These are the activations of a small network on made-up records, seen along a few directions, one row for each record.
After each row come some of the record's fields: K, V, C, Z, G, J, H.
Not every record has every field; a missing one is left out.
Other fields move the rows too, some of them a lot.
In the rows, zero is written as 500.
Random noise pushes rows far along 4 fixed directions. That doesn't count. These rows show it; they differ only by the noise:
[432 657 356 594 611 525 310 743 730 424 572 476 591 506 463 576 745 419
 394 512]
[464 460 506 520 755 365 208 558 902 367 392 537 547 570 394 693 585 540
 475 375]
[580 624 428 530 512 576 508 598 356 408 458 498 429 459 491 478 701 462
 505 486]
[418 284 635 412 677 491 311 536 382 565 536 478 442 547 527 493 580 317
 623 415]
[527 292 531 385 664 489 431 451 315 561 321 554 399 506 603 508 500 406
 613 432]
[436 553 410 534 608 543 349 688 556 493 556 479 539 502 518 525 699 369
 462 507]

[363 381 756 425 645 446 294 457 480 557 687 422 468 569 428 536 491 344
 602 415]
K: k7 / V: v1 / C: c2 / Z: z2 / G: g1 / J: j1 / H: h2
[418 489 231 507 403 551 508 768 583 670 618 514 692 435 648 401 588 335
 371 715]
K: k6 / V: v2 / C: c4 / Z: z1 / G: g3 / J: j1 / H: h1
[571 459 516 541 423 396 521 501 633 389 460 563 529 484 393 522 480 646
 460 480]
K: k6 / V: v2 / C: c1 / Z: z1 / G: g3 / J: j1 / H: h1
[515 633 603 495 430 637 554 503 259 417 687 425 425 500 442 424 652 397
 516 475]
K: k5 / V: v1 / C: c2 / Z: z1 / G: g1
[644 597 556 427 523 494 630 351 491 350 338 542 422 470 418 575 506 556
 493 506]
K: k1 / V: v2 / C: c5 / Z: z2 / G: g1 / J: j1 / H: h1
[251 555 490 600 591 502 284 706 765 574 740 393 690 548 535 560 601 366
 395 544]
K: k3 / V: v1 / C: c4 / Z: z2 / G: g3 / J: j1
[402 351 405 374 593 484 501 442 481 725 469 498 612 491 686 472 361 359
 459 593]
K: k4 / V: v2 / C: c4 / Z: z1 / G: g3 / J: j1 / H: h2
[618 573 260 622 464 513 574 513 509 516 266 569 485 450 601 492 446 673
 440 484]
K: k2 / V: v1 / C: c1 / Z: z1 / G: g3
[384 600 437 568 552 523 476 491 654 569 621 464 647 516 584 531 436 438
 416 525]
K: k3 / V: v1 / C: c1 / Z: z1 / G: g3 / J: j1 / H: h2
[426 505 687 594 465 431 446 444 559 460 671 440 482 554 383 483 494 576
 557 421]
K: k7 / V: v1 / C: c1 / Z: z1 / G: g3
[313 203 523 486 477 385 321 632 812 676 667 509 661 586 508 472 392 430
 469 529]
K: k6 / V: v2 / C: c4 / Z: z1 / G: g3
[584 805 574 679 266 562 635 548 391 341 723 437 440 478 295 394 659 664
 499 463]
K: k7 / V: v2 / C: c1 / Z: z1 / G: g3
[522 439 502 436 405 517 530 578 386 509 588 528 527 471 485 390 577 434
 517 563]
K: k6 / V: v2 / C: c1 / Z: z1 / G: g3 / J: j2
[565 507 549 478 511 550 500 517 441 440 476 484 437 484 440 513 602 462
 523 469]
K: k5 / V: v2 / C: c5 / Z: z2 / G: g3 / J: j2
[359 579 545 605 405 634 480 651 358 623 837 347 536 479 557 376 564 335
 517 512]
K: k3 / V: v1 / C: c4 / Z: z1 / G: g3 / J: j1 / H: h2
[518  81 445 268 659 397 526 311 387 776  88 636 469 487 778 542 123 512
 601 468]
K: k6 / V: v2 / C: c4 / Z: z2 / G: g1 / J: j1 / H: h2
[537 653 507 617 529 433 527 354 739 391 438 509 543 528 447 599 378 696
 447 376]
K: k3 / V: v1 / C: c1 / Z: z1 / G: g3 / J: j1 / H: h2
[484 505 705 437 615 417 451 342 739 360 527 489 499 568 325 639 485 529
 492 415]
K: k1 / V: v2 / C: c5 / Z: z1 / G: g1 / J: j2
[480 393 362 456 627 466 482 406 631 653 301 568 611 510 697 585 327 456
 443 553]
K: k2 / V: v1 / C: c4 / Z: z1 / G: g3 / J: j1 / H: h2
[453 463 614 448 581 627 367 655 192 536 673 407 397 479 518 417 687 273
 617 450]
K: k5 / V: v1 / C: c2 / Z: z2 / G: g1 / J: j2
[457 412 369 361 485 477 643 353 478 641 364 562 571 487 653 467 371 442
 424 691]
K: k4 / V: v2 / C: c5 / Z: z1 / G: g3
[481 572 546 569 392 592 607 504 211 540 643 433 417 473 548 363 509 501
 573 488]
K: k3 / V: v1 / C: c1 / Z: z1 / G: g3
[455 466 676 522 407 528 491 514 369 523 696 403 481 539 450 441 552 424
 599 443]
K: k3 / V: v1 / C: c4 / Z: z2 / G: g3 / J: j1 / H: h2
[522 494 488 475 468 432 440 571 610 427 500 517 526 538 412 559 558 466
 485 545]
K: k3 / V: v1 / C: c6 / Z: z2 / G: g3 / J: j1 / H: h2
[365 681 660 553 501 515 430 520 737 395 793 386 599 572 300 571 594 425
 409 497]
K: k1 / V: v2 / C: c5 / Z: z1 / G: g1 / J: j1 / H: h2
[548 284 523 381 700 353 411 292 695 502 165 592 504 576 540 684 307 559
 529 406]
K: k5 / V: v1 / C: c5 / Z: z2 / G: g3 / J: j1 / H: h2
[521 440 507 448 580 438 528 348 587 491 286 560 479 534 528 623 385 543
 495 463]
K: k1 / V: v1 / C: c5 / Z: z2 / G: g3 / J: j1
[560 468 400 457 575 536 460 573 360 563 381 544 405 451 593 494 544 472
 523 506]
K: k7 / V: v1 / C: c2 / Z: z2 / G: g1
[420 370 779 442 287 457 505 487 485 439 833 411 504 576 278 363 552 448
 588 526]
K: k6 / V: v2 / C: c4 / Z: z1 / G: g3
[649 465 289 432 408 446 609 534 553 501 235 632 514 457 584 476 424 614
 433 611]
K: k6 / V: v2 / C: c4 / Z: z2 / G: g1
[557 569 696 612 529 530 416 555 379 354 638 404 372 500 342 455 618 565
 644 303]
K: k5 / V: v1 / C: c1 / Z: z1 / G: g3 / J: j2
[382 607 582 578 568 516 436 482 647 461 664 447 538 565 426 560 517 460
 451 444]
K: k1 / V: v1 / C: c2 / Z: z1 / G: g2
[539 521 358 385 560 575 588 545 329 570 346 559 485 437 629 534 531 387
 477 604]
K: k1 / V: v2 / C: c5 / Z: z2 / G: g1 / J: j1 / H: h1
[479 467 675 426 594 479 472 339 450 448 514 470 454 527 432 504 429 453
 534 400]
K: k5 / V: v2 / C: c3 / Z: z1 / G: g2 / J: j1 / H: h2
[509 354 661 368 631 453 495 356 386 529 354 520 385 539 515 524 380 482
 605 415]
K: k1 / V: v2 / C: c5 / Z: z2 / G: g1

Here are new rows. What are their fields?
[540 708 515 518 465 587 555 572 364 402 542 442 416 477 451 472 640 483
 494 482]
K: k1 / V: v1 / C: c5 / Z: z2 / G: g1
[612 710 315 576 521 579 521 616 446 391 357 528 460 426 516 541 677 528
 452 489]
K: k5 / V: v1 / C: c2 / Z: z2 / G: g3 / J: j2
[538 551 549 516 596 492 576 336 469 471 329 549 468 511 513 549 357 613
 532 413]
K: k1 / V: v2 / C: c1 / Z: z1 / G: g3 / J: j1
[494 659 457 576 440 565 511 636 501 462 630 455 498 491 441 495 715 444
 448 552]
K: k7 / V: v1 / C: c5 / Z: z2 / G: g3
[573 497 520 582 405 568 499 583 365 465 606 467 415 476 443 405 616 529
 549 449]
K: k2 / V: v1 / C: c1 / Z: z1 / G: g3
[511 630 305 538 375 589 684 479 364 615 465 507 519 412 674 446 429 506
 430 641]
K: k7 / V: v1 / C: c4 / Z: z1 / G: g3 / J: j1 / H: h2
[488 555 472 357 526 594 639 448 225 587 465 468 482 461 625 442 490 332
 489 584]
K: k1 / V: v2 / C: c5 / Z: z2 / G: g1 / J: j1 / H: h2
[411 242 484 468 643 379 429 354 649 653 326 578 530 562 637 552 237 543
 567 418]
K: k3 / V: v1 / C: c1 / Z: z1 / G: g3
[534 440 422 490 437 416 450 619 691 482 428 550 538 504 457 507 491 606
 455 506]
K: k6 / V: v2 / C: c4 / Z: z2 / G: g1
[590 543 460 552 447 446 547 442 608 437 416 537 439 482 449 515 469 672
 509 474]
K: k7 / V: v1 / C: c4 / Z: z1 / G: g3
[559 606 579 664 473 504 456 577 493 384 586 453 412 480 392 476 570 630
 586 338]
K: k3 / V: v1 / C: c1 / Z: z1 / G: g3 / J: j2
[498 320 526 354 403 470 612 409 331 554 452 561 512 497 545 414 391 472
 543 599]
K: k6 / V: v2 / C: c1 / Z: z1 / G: g3 / J: j1
[580 488 567 564 265 490 567 603 412 446 605 480 439 489 376 347 546 595
 549 473]
K: k6 / V: v2 / C: c4 / Z: z1 / G: g3
[337 212 288 364 460 499 524 637 481 796 500 567 655 472 762 403 415 304
 447 750]
K: k6 / V: v2 / C: c4 / Z: z1 / G: g3
[675 588 517 425 438 540 695 368 148 387 321 526 342 434 540 471 477 561
 549 519]
K: k3 / V: v1 / C: c2 / Z: z2 / G: g1 / J: j1 / H: h2
[704 619 474 503 377 414 668 339 604 256 255 577 416 516 369 588 487 744
 490 474]
K: k3 / V: v1 / C: c5 / Z: z2 / G: g3
[581 389 469 473 591 404 463 333 674 471 269 597 497 534 536 578 350 642
 482 432]
K: k2 / V: v1 / C: c1 / Z: z1 / G: g3
